A small network was trained on invented records. Each row is its activation on one of them, seen along a few directions.
After each row come some of the record's fields: E, C, Y, H.
A field that a record lacks is written missing.
Other fields move the rows too, some of them a lot.
(in the rows, 500 means zero)
Strong random noise was added to every row along 17 fixed directions; ignore it. To show where, here is one row again and again, with new noise each time:
[415 449 641 417 608 462 460 514 480 683 649 525 418 488 392 483 326 515
 320 558 638 554 297 522 422 672 578 518 406 699 626 580 532 661 448 639]
[549 373 567 283 481 535 600 607 448 571 582 431 535 377 553 491 332 645
 519 615 347 506 351 495 603 486 547 510 658 487 435 482 362 465 489 535]
[468 603 563 456 481 310 433 448 498 383 362 571 331 410 479 455 557 341
 425 446 708 569 545 419 289 353 425 526 410 663 512 542 350 372 332 696]
[593 551 654 402 613 537 740 489 451 711 460 654 280 122 411 554 533 574
 620 454 525 370 480 650 414 579 474 633 693 365 476 547 616 647 470 504]
[578 421 341 659 502 552 269 472 590 325 582 697 721 572 482 484 516 398
 490 277 488 780 470 633 487 480 511 401 432 515 365 616 479 581 692 501]
[341 598 292 446 574 659 397 483 746 773 415 275 457 564 310 595 330 279
 449 625 523 454 507 481 284 549 448 501 316 453 506 703 518 712 349 475]
[749 577 392 483 409 313 577 325 443 321 510 486 444 500 405 366 385 553
 390 612 544 575 622 583 392 553 694 478 570 581 529 515 490 417 606 592]
[443 525 438 479 434 650 445 488 500 502 472 362 514 620 443 401 420 407
 463 758 520 489 506 499 416 551 506 478 332 297 616 496 340 485 379 502]
[478 530 467 470 567 521 172 655 537 626 546 400 593 333 359 454 285 555
 454 625 363 643 335 432 600 468 431 487 470 456 374 530 466 667 635 510]
[530 629 387 511 556 585 210 601 448 548 472 395 565 484 494 362 504 509
 432 664 537 683 511 500 454 474 382 516 294 286 477 497 363 652 490 584]
[320 429 377 650 352 768 816 431 414 495 658 554 469 545 504 588 556 608
 320 384 523 515 301 473 347 167 647 427 392 614 589 390 245 678 482 331]
[821 390 513 475 379 319 342 584 535 252 420 688 633 448 538 473 406 266
 544 347 509 561 537 489 415 430 480 522 646 634 332 587 456 337 535 566]
[496 491 633 514 511 806 500 444 445 330 545 466 681 606 646 403 556 624
 602 633 312 513 581 496 651 396 520 483 466 154 447 409 186 133 488 623]
[494 498 592 371 511 371 753 401 504 553 651 471 326 342 484 557 511 650
 532 496 519 452 384 458 361 321 608 565 459 686 577 438 438 529 372 449]
[625 448 426 570 349 651 619 428 434 402 557 478 642 634 501 421 373 587
 492 584 399 454 478 601 602 692 684 451 526 378 576 388 487 429 653 431]
[294 549 545 688 537 861 403 626 527 535 533 735 566 584 398 521 588 263
 582 514 610 369 529 321 589 383 437 575 610 489 602 621 647 371 537 122]
[428 658 432 373 598 516 438 534 571 625 559 360 570 499 631 469 536 691
 650 540 455 544 484 370 682 490 446 583 414 628 489 446 537 419 543 392]
[503 330 668 610 628 520 261 503 574 282 761 482 625 612 437 504 527 593
 523 523 290 635 518 501 521 301 546 453 406 273 460 489 394 305 420 638]
[436 504 610 474 796 376 339 485 696 628 602 402 386 478 462 515 545 812
 599 426 322 581 564 603 499 582 351 563 353 451 422 519 562 484 371 808]

[355 480 483 392 625 448 804 238 568 552 658 401 386 509 535 607 607 716
 520 391 499 604 464 719 528 696 686 421 418 437 631 484 599 560 455 615]  <E:e1 C:c2 Y:y2 H:h1>
[406 615 481 471 499 487 524 451 423 510 309 576 339 254 427 440 497 549
 436 484 513 594 497 541 589 530 455 472 624 442 408 521 435 484 604 657]  <E:e1 C:c2 Y:y2 H:h3>
[111 326 389 669 394 202 500 659 466 518 473 563 152 415 324 576 645 672
 381 273 526 571 289 564 497 506 323 375 463 594 654 301 659 848 386 460]  <E:missing C:missing Y:y2 H:h2>
[535 453 407 380 653 425 516 406 727 626 598 382 447 473 329 558 438 459
 637 650 381 487 609 571 330 381 468 487 543 495 432 726 554 612 403 360]  <E:missing C:c2 Y:y2 H:h5>
[492 617 452 407 433 631 752 533 416 699 257 424 359 411 589 594 536 396
 446 451 645 314 503 542 391 631 468 551 475 356 549 422 471 622 331 592]  <E:missing C:missing Y:y1 H:h3>
[820 619 449 343 514 515 503 497 550 591 387 327 551 451 609 381 377 658
 594 631 334 435 664 533 437 573 423 642 484 409 311 503 347 464 500 690]  <E:e1 C:c2 Y:y2 H:h1>
[446 488 552 458 559 485 665 399 544 558 669 442 478 493 507 479 557 740
 666 548 396 446 473 555 638 600 576 491 496 531 615 389 624 456 562 314]  <E:e1 C:c2 Y:y1 H:h2>
[460 509 472 699 636 525 440 560 520 460 652 506 431 692 338 543 517 622
 290 404 486 478 706 437 548 473 574 492 691 661 563 578 783 382 551 539]  <E:missing C:missing Y:y2 H:h1>
[465 570 496 549 649 617 594 404 570 623 538 656 491 527 530 491 555 630
 588 468 485 477 586 612 577 612 484 543 560 529 460 636 628 513 614 478]  <E:missing C:missing Y:y1 H:h3>
[441 611 498 286 464 549 533 422 411 684 565 449 524 516 504 314 327 433
 412 837 693 533 345 351 455 522 587 560 382 805 606 576 332 650 569 339]  <E:e1 C:c2 Y:y2 H:h2>
[518 492 543 511 274 572 668 457 482 422 360 359 510 608 534 505 275 517
 348 525 421 323 479 390 508 496 607 441 515 633 518 349 313 240 486 651]  <E:e1 C:c2 Y:y1 H:h3>
[336 476 185 469 369 315 534 480 575 407 215 586 324 457 411 414 507 491
 449 384 503 676 592 637 543 620 378 375 721 701 388 617 481 518 612 574]  <E:e1 C:c2 Y:y1 H:h2>
[480 588 634 415 569 434 470 435 465 539 624 413 484 380 486 440 450 663
 541 674 478 510 390 421 545 422 531 510 404 561 559 445 451 454 526 459]  <E:e2 C:c2 Y:y2 H:h4>
[407 487 589 611 554 548 485 441 465 541 607 616 502 453 455 607 561 459
 443 350 594 536 335 540 467 474 553 471 362 460 565 480 570 651 518 460]  <E:missing C:c2 Y:y2 H:h3>
[463 453 504 447 536 475 327 416 649 410 504 295 602 605 443 497 389 503
 492 581 318 578 550 508 480 439 496 381 390 377 398 529 301 379 434 703]  <E:missing C:c1 Y:y2 H:h2>
[528 738 324 713 542 635 209 690 283 539 476 437 632 508 410 539 525 314
 172 507 747 607 533 309 584 424 596 503 527 379 582 478 751 670 681 388]  <E:e1 C:c2 Y:y2 H:h5>
[537 191 675 465 537 589 767 559 375 391 741 735 480 369 581 608 663 588
 545 391 403 545 415 641 466 208 569 456 773 359 450 533 357 501 392 437]  <E:missing C:missing Y:y1 H:h4>
[604 635 576 389 536 616 531 400 469 456 487 459 568 461 559 467 420 441
 420 652 518 528 589 383 466 305 584 508 566 518 396 625 280 276 516 606]  <E:e2 C:c2 Y:y1 H:h3>
[357 549 707 426 572 644 457 562 616 683 371 649 539 247 640 616 534 431
 670 221 506 434 299 451 552 471 274 571 394 618 314 498 365 531 472 573]  <E:missing C:missing Y:y1 H:h3>
[401 599 376 301 430 295 553 416 486 427 338 309 402 380 475 495 472 439
 499 600 505 566 555 432 556 394 548 436 614 522 429 510 407 378 484 574]  <E:missing C:missing Y:y1 H:h5>
[653 544 267 505 466 407 411 743 189 461 549 681 463 408 552 295 683 564
 418 629 720 713 546 492 564 377 428 587 713 489 544 514 617 795 668 191]  <E:e1 C:c2 Y:y2 H:h3>
[452 591 676 615 691 315 370 424 617 637 473 483 393 463 445 627 506 542
 434 250 594 471 477 559 379 663 421 492 275 579 515 451 679 599 443 794]  <E:e2 C:c2 Y:y1 H:h1>
[604 513 653 265 552 621 510 594 441 606 505 562 514 367 537 425 413 351
 587 732 563 445 506 452 556 554 481 622 698 416 478 669 478 396 466 428]  <E:e1 C:c2 Y:y1 H:h3>
[350 437 627 305 597 538 600 476 377 612 580 543 408 461 460 424 419 555
 464 767 560 537 437 612 650 763 579 472 676 346 624 605 546 501 492 581]  <E:missing C:missing Y:y2 H:h2>
[652 187 677 325 472 342 561 322 624 383 565 604 533 584 494 437 337 418
 573 432 435 556 418 770 375 839 589 444 443 596 466 624 369 447 421 797]  <E:e1 C:c2 Y:y2 H:h2>
[680 482 475 275 474 345 466 669 611 540 344 416 481 522 746 497 534 457
 717 538 452 379 609 447 419 496 254 647 445 522 441 504 427 360 210 568]  <E:missing C:missing Y:y2 H:h2>
[534 587 315 358 256 474 549 452 462 359 232 394 559 765 748 347 527 226
 385 527 751 518 605 363 290 448 444 498 301 772 532 490 152 330 313 607]  <E:e1 C:c2 Y:y2 H:h4>
[705 517 424 638 470 431 530 515 600 294 500 477 428 668 643 366 796 770
 710 501 339 423 853 493 364 252 267 633 380 457 464 376 368 258 311 491]  <E:e1 C:c2 Y:y1 H:h5>
[522 395 574 489 388 424 793 517 443 480 657 561 354 367 459 531 525 714
 543 438 437 380 361 479 506 367 580 523 624 676 597 341 518 486 500 316]  <E:e1 C:c2 Y:y1 H:h5>
[598 445 563 483 479 418 624 344 696 462 536 781 397 355 580 480 618 536
 710 246 473 512 468 564 192 216 343 609 327 846 330 587 196 512 410 492]  <E:e1 C:c2 Y:y1 H:h2>
[552 417 502 355 438 564 541 743 570 796 334 329 480 394 605 537 366 560
 579 482 346 307 387 442 414 496 258 610 437 556 358 400 305 682 321 559]  <E:e1 C:c2 Y:y1 H:h5>
[476 579 328 540 477 429 474 364 563 401 599 544 420 458 277 342 584 470
 693 774 496 571 625 564 489 429 501 461 491 392 608 601 621 538 595 123]  <E:missing C:missing Y:y2 H:h5>
[477 414 559 583 615 573 487 552 528 606 557 525 597 479 513 723 503 479
 432 196 476 522 354 598 579 680 611 499 488 391 471 488 720 683 550 608]  <E:e1 C:c2 Y:y1 H:h3>
[523 605 599 677 602 519 467 411 429 506 417 548 509 446 403 702 435 362
 233 294 597 458 555 415 456 460 689 498 624 517 422 548 685 482 606 729]  <E:e1 C:c2 Y:y2 H:h2>
[309 473 401 336 419 593 493 561 509 508 543 421 594 408 472 545 350 399
 511 678 417 541 324 303 670 276 589 451 651 569 417 589 376 459 564 254]  <E:missing C:missing Y:y2 H:h3>
[512 613 489 478 410 625 583 454 412 522 378 518 533 554 582 425 505 341
 486 568 646 393 536 400 483 516 541 577 465 521 559 497 416 440 513 434]  <E:e1 C:c2 Y:y2 H:h1>

Here are new rows. What are their fields?
[791 594 505 558 511 497 527 517 560 608 643 611 606 666 677 374 534 654
 680 538 515 316 566 432 442 552 435 719 326 808 566 442 597 519 553 262]  <E:missing C:missing Y:y1 H:h2>
[780 585 410 402 468 580 687 398 360 402 481 533 561 499 626 390 498 582
 435 581 545 556 662 577 491 485 649 525 670 504 408 548 357 391 629 569]  <E:e1 C:c2 Y:y1 H:h3>
[685 443 763 377 555 396 575 505 398 510 713 488 586 397 628 495 462 679
 588 505 431 448 357 456 615 476 623 597 499 556 507 363 470 439 504 539]  <E:missing C:missing Y:y2 H:h5>
[645 618 352 650 459 433 438 485 671 574 259 609 383 375 339 542 433 384
 581 381 449 373 636 554 347 504 345 553 585 541 337 624 656 582 558 458]  <E:missing C:c2 Y:y1 H:h3>
[341 608 299 405 306 669 574 432 472 429 287 584 717 732 766 328 582 350
 685 476 670 531 501 460 797 812 484 462 473 706 594 456 454 295 700 254]  <E:e1 C:c2 Y:y2 H:h2>
[487 525 660 577 429 579 620 492 240 352 497 522 386 400 324 536 398 454
 175 676 551 447 507 365 453 226 678 445 738 367 540 478 343 328 493 632]  <E:missing C:c2 Y:y2 H:h5>
[386 565 517 378 473 524 580 486 295 434 401 587 403 365 583 351 627 506
 445 583 652 647 497 471 512 374 429 468 586 540 496 490 233 473 511 532]  <E:e1 C:c2 Y:y2 H:h2>
[307 616 203 451 558 492 504 336 826 565 317 481 485 472 374 629 548 263
 755 374 468 510 643 507 529 536 450 504 593 552 348 746 701 489 562 286]  <E:e1 C:c2 Y:y2 H:h5>
[494 421 562 640 416 509 293 423 459 312 564 605 591 528 419 391 415 478
 368 504 491 670 370 531 470 470 546 405 322 515 492 470 300 509 603 629]  <E:e1 C:c2 Y:y2 H:h2>
[332 701 486 475 558 307 410 370 671 475 395 284 375 421 415 598 521 500
 582 481 454 456 560 362 534 411 485 489 356 539 492 449 571 327 410 558]  <E:missing C:missing Y:y2 H:h3>
[570 764 523 499 585 421 397 370 562 589 412 407 478 466 443 439 444 520
 515 581 551 441 625 415 471 548 484 575 412 606 471 538 599 435 564 561]  <E:missing C:c2 Y:y2 H:h4>
[578 627 395 489 540 243 442 328 606 414 473 363 475 457 411 553 439 521
 402 407 492 614 594 487 460 447 622 433 485 643 416 518 564 433 603 680]  <E:e1 C:c2 Y:y1 H:h5>
[447 614 657 673 503 593 321 403 459 399 550 691 613 413 425 387 459 515
 549 531 498 539 402 422 680 497 545 518 420 523 502 451 463 388 781 410]  <E:e1 C:c2 Y:y2 H:h1>
[581 417 434 483 442 449 361 670 449 527 475 482 548 558 544 329 351 662
 338 517 400 595 470 458 509 448 341 485 541 778 345 476 275 585 566 670]  <E:missing C:missing Y:y2 H:h5>
[442 376 275 537 434 346 308 627 584 333 546 314 502 674 421 550 543 369
 371 477 466 654 574 373 372 195 485 414 443 509 463 509 447 537 341 452]  <E:e1 C:c2 Y:y1 H:h3>
[519 339 436 195 566 567 654 584 672 501 482 517 510 579 673 587 624 274
 709 500 520 505 675 515 394 336 354 507 717 519 389 785 405 289 223 437]  <E:e1 C:c2 Y:y1 H:h5>
[286 450 443 437 624 286 398 241 884 532 406 556 330 412 264 588 415 334
 581 332 461 653 456 692 343 609 430 386 376 633 373 782 522 574 446 716]  <E:e1 C:c2 Y:y2 H:h3>
[541 642 515 458 676 394 397 378 572 515 601 319 562 483 546 536 642 626
 626 464 471 616 536 506 553 535 555 563 250 371 498 418 601 537 500 585]  <E:e1 C:c2 Y:y2 H:h5>
